fizer: [133 118 137 103  68  96 138 116 162 132 157 154 137 142]
riz: [133 120 115 128 128 117  75 136 112 107 124 151 123 160]
vutug: [135 114 141  94  43  82 142 110 177 133 170 166 140 148]
Zuze: [132 175 209 162 114  90  93 160 104 116 158 168  51 102]
numun: [107 165 166 113 126 125 129 131 132 117  79 151 152 131]
dupum: [ 93 175 168 165 150 141 135 137 155 143 107 167 118 167]
succ: [51]	[102]
[132 175 209 162 114  90  93 160 104 116 158 168  51 102]	Zuze
succ: [115]	[128]
[135 114 141  94  43  82 142 110 177 133 170 166 140 148]	vutug

rufa: [119 118 122 118 131 123 130 125 111 126 138 156 153 145 104 142 113 134
 146 117 100 106 102 102 150 119 146 130 108  91 131 159 140 104]
ziruf: [156 142 132 146 139 134 114 132 120 121 132 147 131 137 144 146 122 122
 101 149 105 129  90 139 153 132 104 158 146 143 162 123 122 113]
Zagu: [162 167  49 181 209  81  76 165 128 153  82  50 211  83 113  66 189 116
 123 194 151 163 128 162 126  53 127  89  95 138 130 185 228 167]
mezi: [139 152 102 133 137 129 142 127 150 118  97 125 122 134 119 146 120  95
 124 121 134 132 122 128 113 119 135 127 118 109 141 143 114 135]
Vidol: [134 106 147 112 116 147 156 102 116 123 145 146 123 119 115 123 119 132
 119 109 139 153 126 104 149 156 110 136 158 155 103 129 143 143]
sek: [156 148 147 112 165 129 115 136 150 146 124 108 129 127 136 143 162 123
 132 122 133 146 120 115 114 138 109 158 141 136 140 103 114 138]
vuto: [156 148 147 112 165 129 115 136 150 146 124 108 129 127 136 143 162 123
 132 122 133 146 120 115 114 138 109 158 141 135 103 163 136 107]
felo: [120 128 113 133 117 119 130 109 127 120 142 143 109 124 139 159 116 132
 139 167 136 141 109 105 149 135 139 116 152 152 104 125 153 108]
teru: [107 109 102 126 119 117 151 120 147 108 132 133 115 125 129 136 122 128
 138 118 156 113 154 108 149 102 157 136 133 130 132 154 131 110]
[119 118 122 118 131 123 130 125 111 126 138 156 153 145 104 142 113 134
 146 117 100 106 102 102 150 119 146 130 108  91 131 159 140 104]	rufa
[156 148 147 112 165 129 115 136 150 146 124 108 129 127 136 143 162 123
 132 122 133 146 120 115 114 138 109 158 141 135 103 163 136 107]	vuto
[156 148 147 112 165 129 115 136 150 146 124 108 129 127 136 143 162 123
 132 122 133 146 120 115 114 138 109 158 141 136 140 103 114 138]	sek
succ: [185]	[228]
[162 167  49 181 209  81  76 165 128 153  82  50 211  83 113  66 189 116
 123 194 151 163 128 162 126  53 127  89  95 138 130 185 228 167]	Zagu
succ: [50]	[211]

rumil: [207  98 126 178 140  97  91 140 125 153 132 112 127 142 120 106 160 145
  82 181 131 119 114 121 110 128 149  95 117 162 135 125]
muvim: [163  97 119 155 143 112 115 101 133 142  77 123 136 154 112 119 159 129
  81 176 128 135  85 134  98 118 155 102 127 161 139 122]
fedu: [125 122 130 148 142  98  84 134 121 154 148  90 147 158 142 106 175 164
  93 165 155 127 140  99 106 125 111  94 135 109 140  94]
mer: [162 109 134 161 123 102  86 120 139 139 127 135 149 176 124 102 169 149
  98 164 130 116 119  86 104 118 134 119 110 147 134 125]
zisug: [146 109 130 139 153  99  82 152 129 158 138 108 153 157 157 106 170 165
  86 168 158 122 125 102 104 129 124 136 121 121 138 118]
zifi: [169  88 137 158 142 102 134 105 154 129 114 121 132 160 126  87 167 114
 103 167 158 125 104 116 117 129 149 105 119 143 123 123]
[162 109 134 161 123 102  86 120 139 139 127 135 149 176 124 102 169 149
  98 164 130 116 119  86 104 118 134 119 110 147 134 125]	mer
succ: [145]	[82]
succ: [115]	[101]
[207  98 126 178 140  97  91 140 125 153 132 112 127 142 120 106 160 145
  82 181 131 119 114 121 110 128 149  95 117 162 135 125]	rumil
[163  97 119 155 143 112 115 101 133 142  77 123 136 154 112 119 159 129
  81 176 128 135  85 134  98 118 155 102 127 161 139 122]	muvim
succ: [111]	[94]

Ket: [141 100 197 102  73]
tuz: [ 68 228 125 167 131]
Loba: [186  36  77 129 173]
vano: [ 74 219 147 122  70]
succ: [68]	[228]
succ: [129]	[173]
succ: [167]	[131]

Boki: [ 97 166 133 197 149  99 106]
gukil: [ 97 166 133 197 149  99 113]
Bukop: [145 103 127  58 104 148 127]
pavug: [163  92 122  77 105 179 164]
zaz: [153 172 130 146 125 103 159]
tof: [133 124 143  82 145  88  45]
Gerap: [144 141 140  90 136  73  58]
zep: [131 111 102  72 101 150 158]
succ: [163]	[92]
succ: [72]	[101]

gured: [195  85 143  55 116 123 145 115 143 159]
Kedu: [ 97 118  99 148 162 114 124 164 116  86]
fil: [ 36 180 170 228 131 131 112 139 128 140]
ranun: [ 97 118  99 148 162 144 131 155  83 146]
vatad: [ 58 185 177 209 126 119 118 147 134 113]
succ: [112]	[139]
succ: [36]	[180]

guv: [117 140 105 106  54 162 203 116 123 110 132 217 140 121 151 174 119 134]
karis: [144 131 161 160  87 167 122 148 130 165 133  78 119 145  46 164 111 112]
kenu: [136 129  73 116 198 120 123 120 121 115 151  94 133 118  87  62 134 127]
zime: [114 122 182 145  96 150 159 159 128 170 126 142 153 101 158 125 133 121]
debe: [147 116  62 122 142 121  99 129 151 144 130 143 103 140 135 138 116 141]
Depe: [ 86 107 118 134  70 154  93 132 124 169 133 127 142 118 145 180 151 139]
succ: [170]	[126]
succ: [106]	[54]

fami: [113 124 118 220 237 165 194]
fas: [214 141 146 130 133 129 102]
deta: [211 143 146 139 135 130  98]
goko: [123 117 124 172 135 130 142]
gurum: [187 160 146 147 136 130  88]
Lod: [115 124 128 202 232 149 129]
ged: [115 124 128 202 135 130 153]
Vel: [123 124 114 193 226  99  75]
Bipa: [136 124 114 193 226 172 140]
linas: [118 124 146 121 127 130 102]
Kizag: [118 124 146 147 113 135 131]
succ: [141]	[146]
[118 124 146 121 127 130 102]	linas
[115 124 128 202 232 149 129]	Lod

